These are the activations of a small neural network, seen along a few directions. Each row is one input.
Each table varies a few parts of the input and shows all the possible inputs, shuffled.
A made-up example of a description, with smaller parts first: line(6) and (point or ring(9) or (values(2) and ring(5))).
Shared parts are said once, and a part with two or three values counts as separate values.

Other details of the inputs vary at random and push rows far along two fixed directions, the same in every table; ignore that.

A family of inputs:
row 1: [ 1.76 -2.19  1.70 -4.09 -0.02  5.99  5.44  4.35 -0.67  4.21 -4.43]
row 2: [ 4.29 -0.53  5.57 -1.92  0.46 -0.41  4.30  4.37 -0.41  3.52 -7.13]
row 3: [-6.23  2.18 -0.38  3.10  0.96 -2.15 -2.27  1.30  5.16 -2.89 -0.08]
row 4: [-4.31  3.10  2.36  2.75  0.92 -2.71 -4.54  0.31  5.45 -1.03 -0.93]
row 5: [-2.05 -3.57  2.87  1.11 -2.12 -0.33  5.70  3.90 -0.66  5.17 -4.03]
row 6: [ 3.35 -0.38 -5.47 -0.03 -1.31 -2.73 -1.87 -4.06 -6.78 -0.62  2.48]
row 7: [ 4.14 -4.68  2.46  0.00  1.68  5.35  5.41  5.58 -1.81  2.76 -3.33]
row 8: [-1.83  2.19  0.57  4.02  0.51 -0.96 -1.12  1.12  7.43 -2.20  3.03]
row 9: [-1.90  3.06 -0.17  3.99  3.20  1.28 -2.79 -2.51  5.34 -3.77 -0.37]
row 10: [-0.91 -6.14  3.97 -4.58 -3.32  4.04  7.20 -0.97  0.55  1.35 -4.13]
row 11: [ 4.20  0.63 -3.49 -0.63 -3.08 -6.37 -2.48 -2.81 -5.05  0.36  2.86]
row 12: [ 1.05 -5.82  6.43 -1.57 -0.91  1.09  7.00 -1.79 -0.70 -0.29 -7.55]
row 13: [ 4.37 -2.12 -4.74  0.85 -0.82 -0.85 -2.48 -3.55 -6.34  1.10  5.53]
row 14: [-3.12  3.22 -0.86  3.37  1.22 -1.52 -1.06 -0.11  6.86 -4.45  0.56]
row 15: [-2.31  4.66  0.61 -2.23  1.96  1.43 -2.74  2.79  7.18 -1.45  2.66]
row 16: [-3.85  4.94 -0.05 -2.45  2.84  1.77 -1.27  2.19  6.61 -1.71  2.31]
row 17: [-0.18  1.65  0.03  4.56  3.25  2.51 -4.29 -2.33  5.48 -3.75  0.08]
row 18: [ 1.25 -3.14 -2.23 -2.84 -1.46 -4.53 -0.07 -6.38 -7.02 -4.20  3.17]
row 19: [-6.12  2.72  0.43  3.00  2.78 -0.64 -2.80 -1.03  4.15 -2.24 -1.40]
row 20: [-2.95  3.88 -0.05  3.28  3.04 -0.26 -1.65 -2.50  5.77 -3.82 -0.74]
row 21: [ 3.16  0.59 -4.12 -2.15  2.17 -1.64 -1.04 -0.82 -8.09  0.30  5.41]
row 22: [-5.93  2.44  0.33  0.03 -1.04  0.17 -4.22  1.04  6.99  0.69  2.17]
row 23: [-1.05 -2.10  4.13  0.06 -1.57 -1.35  3.92  2.00 -0.93  4.94 -7.75]
row 24: [ 3.39  3.40 -1.60 -3.97  2.22 -5.98 -2.23 -2.34 -6.93  0.85  1.77]
row 25: [-6.14  0.34 -0.79  4.43  2.13  1.85 -2.07  0.90  4.04 -1.86  2.33]
row 26: [ 6.83 -3.69  8.62  1.05 -6.12  2.23  6.13  2.13  0.53 -0.97 -1.97]
row 27: [-3.52  2.86 -2.03  3.80  1.84  0.28 -0.89 -0.69  6.03 -5.27  0.48]
row 28: [-2.16  3.14 -1.20  1.86  5.00  2.28 -1.92  2.44  4.23 -5.77  0.96]
row 29: [ 1.04  1.06 -5.53 -4.18 -2.59 -1.52 -1.26 -4.77 -5.13  2.66  4.11]
row 30: [ 0.73 -6.52  1.50  2.05 -1.96  3.51  2.77  3.35 -1.90  3.16 -6.37]
row 31: [-5.69  0.78 -1.52  4.11  1.74  1.15 -3.14  0.61  4.05 -3.58  0.03]
row 32: [ 3.12  2.80 -2.61 -3.52  2.93 -4.29 -1.87 -2.72 -7.81  0.09  1.63]
row 33: [ 1.17 -5.21  3.68  1.80 -0.70  3.34  2.04  1.78 -1.83  4.52 -7.52]
row 34: [-2.61  4.28  0.98  2.78  2.36 -2.02 -1.98 -1.94  6.50 -2.98 -0.58]
row 35: [-0.61 -3.88  3.55  1.41 -3.14 -0.67  4.14  4.50 -0.05  5.34 -3.57]
row 36: [-4.81  1.83  0.39  3.31 -0.20 -2.38 -3.65  1.97  5.58 -2.53  0.22]
row 37: [ 7.55 -3.46  8.47  0.66 -6.59  1.60  5.46  1.72  0.42 -2.39 -4.90]
row 38: [ 2.84 -4.84  0.97 -1.31 -2.97  6.83  3.78  1.54  1.08  4.96 -4.18]
row 39: [ 0.95  3.24  4.91 -0.38 -3.92  3.30 -3.13 -1.44  8.24 -6.24  4.51]
row 40: [ 3.99  1.65 -2.26 -2.69  0.35 -4.99 -1.65  0.23 -6.40  1.30  5.57]
row 41: [ 8.46  1.72  3.94 -1.49 -4.56 -4.65 -3.71 -6.57 -5.62 -3.68  3.29]
row 42: [-5.19  1.78  0.48  3.63  2.91  0.93 -3.85 -1.00  3.88 -2.12 -1.15]
row 43: [ 2.23 -1.22  2.80 -1.65  0.35  0.22  6.32  5.44 -0.95  1.74 -6.11]
row 44: [ 5.59  0.64 -2.43 -2.12  3.34 -1.59 -4.29 -2.56 -7.86 -0.04  2.47]
row 45: [-3.86  2.28 -1.32  4.16  2.19  1.05  0.36 -0.27  5.98 -3.30  2.79]
row 46: [ 1.52 -2.93  2.48  1.25 -2.12  0.33  7.27  2.81  0.64  4.03 -3.66]
row 47: [ 0.79 -3.19 -4.13  0.86 -0.82 -1.47 -3.99 -2.44 -7.65  2.40  5.11]
row 48: [ 3.91  0.11 -4.48 -5.34  0.85  1.39 -3.80 -1.59 -6.50  1.71  5.16]
row 49: [-3.57  2.17 -2.06  0.59  0.70  4.38 -2.13 -1.26  6.86 -1.69  2.13]
row 50: [-1.55 -0.69 -4.38 -0.33 -1.11 -4.14 -1.27 -2.62 -7.76  2.33  4.33]
row 51: [ 4.44  2.08 -2.66 -3.12 -0.05 -5.77 -2.58 -0.07 -6.53 -0.32  3.11]
row 52: [-1.60  4.03  0.77  1.52  6.30  1.74 -2.75  0.71  4.21 -4.32 -0.06]
row 53: [ 2.31  1.45 -4.12 -2.74  1.95 -3.05  0.06 -0.79 -7.91  0.34  5.13]
row 54: [-0.73  0.50 -1.98  4.75  1.93  2.92 -3.47 -0.58  5.61 -5.07  1.09]
row 55: [-0.93  3.99  1.78  3.10  1.24 -2.25 -3.29 -1.20  6.92 -2.60 -0.40]
row 56: [-0.02 -2.11 -4.57 -3.01 -2.30  0.43 -5.33 -3.57 -6.34  3.85  4.43]
row 57: [ 1.66 -1.47  3.17 -1.16  0.89  0.93  7.07  5.59 -0.68  3.10 -3.37]
row 58: [ 2.29 -4.37  1.33  1.93 -1.44  3.54  6.70  2.26 -0.74  3.50 -3.85]
row 59: [ 0.68 -1.92  1.62 -2.67 -3.64  2.18  5.79  1.69  1.95  5.62 -4.30]
row 60: [-2.54  3.22 -0.22  0.04 -1.08  0.96 -2.68  0.12  8.52 -0.51  2.42]
row 61: [-3.11  4.07 -1.08  1.24  4.77  0.87 -0.84  2.46  4.60 -5.79  0.64]
row 62: [ 0.77 -1.14  1.55 -4.66 -0.22  4.60  6.32  4.23 -0.49  4.06 -4.56]
row 63: [ 0.05 -7.27  4.71 -0.69 -1.63  2.01  8.65  0.15 -0.70 -0.15 -3.43]
row 64: [-2.40  0.27 -4.83 -4.14 -2.63 -2.15 -2.64 -3.72 -6.50  3.76  3.62]
row 65: [ 5.17 -0.54 -4.49 -1.87  1.99 -1.14 -3.36 -0.80 -7.98 -1.37  3.40]
row 66: [-1.69 -3.89  1.27  1.03 -2.03  0.85  5.27  3.14 -1.87  2.94 -6.96]
row 67: [-1.51 -0.67 -4.79 -3.55 -2.36 -0.75 -3.75 -3.74 -6.64  3.78  3.91]
row 68: [-2.03  0.76 -3.78 -4.39 -3.13 -4.07 -2.88 -3.15 -5.63  4.52  3.93]
Each input here is: line(4) and (values(2) or (values(3) and line(5))).
- The inputs of row 29 and row 45 match in every part but the line(4) part. If row 16 is changed in the same way as row 29 into row 45, which row does it become? => row 57
- The inputs of row 2 and row 15 match in every part but the line(4) part. If row 12 is changed in the same way as row 2 into row 15, which row does it become? => row 10
- Change only the values(3) part in row 62. List by row number the other rows that result. => row 29, row 64
- Change only the values(2) part in row 41. List by row number the other rows that result. => row 12
- Change only the values(3) part in row 43. List by row number the other rows that result. => row 3, row 14
- Start at row 44 and move only the line(4) part, one step at a time. The first step leads to row 65. Which rows follow, in order? => row 7, row 48

A family of inputs:
row 69: [-3.01 -0.84  4.10  1.25 -2.41  3.23  2.44  2.42  7.45 -0.15 -2.61]
row 70: [ 0.41  0.58  4.98  0.51  1.11  4.56  3.46  4.13  6.50 -1.79 -3.16]
row 71: [ 3.77 -5.72  0.66 -4.21 -2.78  2.35  7.05  3.59 -7.09  8.33 -4.80]
row 72: [-2.50  0.20  4.06  1.90 -1.50 -1.97  3.19  3.61  4.35  2.21 -6.17]
row 73: [ 4.19  1.97 -1.78 -4.36 -0.42 -2.80 -0.81 -2.53 -5.74 -0.80  4.50]
row 74: [ 4.96 -6.74  2.53 -1.21 -6.85  0.48  6.63  0.18 -5.66  6.17 -5.41]
row 75: [ 2.85  0.85 -1.74  1.08  1.16 -4.69 -2.89 -4.07 -5.87 -3.93  3.09]
row 76: [-3.13  3.88 -3.51  2.28 -0.65 -2.56 -8.66 -5.18  3.15 -5.07  8.46]
row 77: [ 0.38 -1.22 -4.93  0.36  1.31 -4.06 -2.43 -3.34 -8.36  0.05  3.26]
row 78: [ 1.69 -0.63 -5.47 -1.55 -0.09 -1.44 -3.43 -2.21 -7.15  2.22  4.92]
row 79: [ 4.31 -0.55  0.67 -4.38 -3.17 -2.63  1.35 -2.62 -4.63  0.99  1.48]
row 80: [-6.58  0.39 -0.07  3.84  1.24  3.84 -1.00  0.19  8.36 -1.73 -0.41]
row 81: [-5.82  4.21 -5.72  0.62  1.57 -1.30 -9.11 -4.56  2.21 -2.70  8.24]
row 82: [-0.58  0.39 -6.11 -3.93 -2.19 -3.68 -4.39 -5.20 -7.80  3.07  6.01]
row 83: [-1.36 -1.45  2.57  3.82  4.15  3.24  3.13  3.35  3.85 -3.22 -5.30]
row 84: [-0.83  2.25  3.58  2.16  2.36  4.24 -0.33  2.94  8.11 -4.08 -0.57]
row 85: [ 4.98  0.68 -5.83 -2.85  1.09 -2.23 -4.13 -3.11 -9.31  0.44  5.27]
row 86: [-4.55 -1.79  1.41  2.67 -0.51  4.78  1.06  1.97  6.15  1.51 -3.14]
row 87: [ 6.36 -5.26  4.62 -1.06 -4.88  1.64  5.58  1.12 -3.19  4.06 -5.69]
row 88: [ 4.85 -1.49  4.35 -1.28 -1.04 -2.65  6.68  4.34 -4.60  5.15 -7.86]
row 89: [ 3.51 -2.87 -4.59 -2.17 -1.27 -1.46  0.42 -1.78 -9.39  4.20  2.11]
row 90: [ 1.16 -1.07 -3.55 -4.48 -0.41 -0.99  1.24 -0.38 -6.51  3.64  2.45]
row 91: [ 5.29 -4.00  1.99 -4.04 -0.54  3.64  7.04  4.34 -5.01  5.36 -5.92]
row 92: [ 1.57 -1.50  5.26  0.66 -1.78  3.23  2.69  2.17  4.85 -0.15 -3.70]
row 93: [-5.75 -0.90  1.65 -0.27 -0.18  4.10  3.22  2.27  6.39  1.44 -3.02]
row 94: [-6.45  1.02 -2.47  3.85  2.24 -1.43 -4.12 -3.32  2.44 -3.51  2.03]
row 95: [ 2.15  0.30  0.91 -1.16  2.33 -1.96  3.58  4.11 -3.67  3.98 -5.77]
row 96: [-0.03 -1.05  2.12  2.22  3.09  5.90  3.69  4.32  5.50 -1.46 -4.35]
row 97: [-1.24  0.91  3.89  3.74  0.35  2.70  0.07  0.23  9.09 -4.79 -0.87]
row 98: [-0.25 -0.29  2.61  0.68  3.18  6.28  2.53  5.18  5.63 -0.58 -3.93]
row 99: [ 2.78 -2.01 -0.95 -2.21 -5.01 -2.09 -0.87 -2.51 -5.33  3.12  1.83]
row 100: [ 3.72  2.08 -5.42 -5.79  1.51 -2.88 -2.19 -2.82 -8.66  0.20  5.53]
row 101: [-4.07  8.15 -0.51  2.74  3.58 -6.43 -7.50 -2.39  6.28 -6.41  4.72]
row 102: [-7.86  6.11 -4.16  2.14  3.32 -4.90 -7.20 -1.88  3.65 -1.80  3.82]
row 103: [-5.16  4.79 -2.04  0.18 -0.13 -2.01 -5.51 -3.54  5.66 -5.33  7.35]
row 104: [-0.61  1.48  3.13  3.61  2.32  3.89  0.76  1.96  7.98 -4.94 -0.97]
row 105: [ 4.07  0.77 -0.83 -3.43 -2.57 -3.48 -2.35 -3.94 -4.94 -0.14  4.15]
row 106: [ 1.10 -0.43  4.58  2.59  0.89  4.87  2.64  3.64  6.08 -2.06 -3.47]
row 107: [ 2.34 -3.60  0.67 -2.19 -1.03 -2.23  6.37  4.79 -7.49  9.02 -7.41]
row 108: [-5.14 -0.13  3.17  5.69  0.29  0.52 -0.20 -0.32  8.00 -5.03 -2.01]
row 109: [ 2.20  0.29 -0.94  1.11 -0.68 -5.57 -3.40 -5.76 -4.68 -3.85  3.00]
row 110: [-3.70  2.25 -2.90  0.89  3.01  1.92 -4.30  0.61  3.38 -1.63  4.31]
- The inputs of row 84 and row 110 match in every part but one. If row 75 is changed in the same way as row 84 into row 110, which row does it become? => row 77
- The inputs of row 69 and row 105 match in every part but one. If row 72 is changed in the same way as row 69 into row 105, which row does it become? => row 101
- What do these inputs look like to the network? => ring(6) and (values(2) or line(5))
- List by row number the other rows that have the ring(6) part in common with row 95. => row 83, row 85, row 91, row 96, row 98, row 100
- List by row number the other rows that have the ring(6) part in common with row 94. => row 80, row 81, row 82, row 86, row 93, row 102
- Start at row 104 and move only the line(5) part, one step at a time. The first step leads to row 106. Which rows follow, in order? => row 84, row 70, row 73

A family of inputs:
row 111: [ 5.78 -5.38 -0.96 -1.92 -4.09  0.57  2.60 -0.82 -8.10  5.05 -1.17]
row 112: [-3.64  0.97  1.82  3.90  0.65  2.89 -0.77  3.45  7.87  0.37 -2.97]
row 113: [-6.92  2.13 -5.80 -2.20  0.25 -2.61 -2.33 -0.32 -0.86  3.15  4.91]
row 114: [-0.56 -3.16  5.06  2.74  2.32  4.80  6.59  6.76  3.78  1.63 -8.71]
row 115: [-0.36  3.09  1.81  0.19  0.03  0.86 -2.17  0.78  5.59 -1.40  1.67]
row 116: [-1.65 -0.15  6.61  1.43 -1.30  1.56  4.28  2.57  7.78 -0.60 -5.64]
row 117: [ 2.76 -3.71 -0.07 -1.14 -4.57 -4.51  2.75 -1.62 -8.24  6.10 -4.29]
row 118: [ 0.63  1.53 -3.52  0.82  3.45 -1.33 -3.16 -1.81 -2.28 -3.47  3.98]
row 119: [-8.19  1.11 -5.16 -1.33  4.52  4.92 -2.13  1.26  3.35  1.80  1.60]
row 120: [ 0.29  1.51  1.22  1.38  3.53  2.81  1.05  1.61  3.78 -4.26  0.01]
row 121: [ 5.61 -3.53  2.09 -4.14 -5.30 -2.75  4.02 -2.12 -7.63  2.94 -2.13]
row 122: [-0.08 -3.78  6.06  1.79 -2.19  4.33  6.81  2.09  5.12 -0.61 -6.41]
row 123: [-0.97  1.11 -2.79  1.22  0.06 -1.07 -5.22 -2.10 -1.01 -0.68  4.49]
row 124: [ 7.28 -3.11  1.14 -4.71 -4.85 -0.24  2.82 -0.28 -7.30  4.31 -0.84]
row 125: [ 1.87  4.57 -1.37 -1.68  3.00 -3.42 -3.04 -0.86 -1.31 -2.47  3.56]
row 126: [-0.75  3.58 -3.63  1.00  3.62 -3.65 -4.27 -0.57 -2.09 -1.25  2.18]
row 127: [ 1.42  1.57 -2.23 -0.21 -0.52  0.38 -3.79 -3.09 -0.15 -2.75  5.80]
row 128: [ 3.29  1.00  1.41 -2.05  1.53  0.09  1.65  1.52 -1.13 -1.61 -0.57]
row 129: [-3.20 -0.13  0.12  3.18  0.25  0.04 -1.65 -2.42  4.11 -4.18  1.26]
row 130: [-2.60  0.76 -1.80  1.72 -0.37 -3.68 -4.06 -4.04 -1.29 -2.09  3.27]
- What do these inputs look like to the network? => values(2) or (values(3) and line(6))
- What sort of input is row 129? => values(3) and line(6)
- Change only the values(3) part in row 112. List by row number the other rows that result. => row 117, row 126
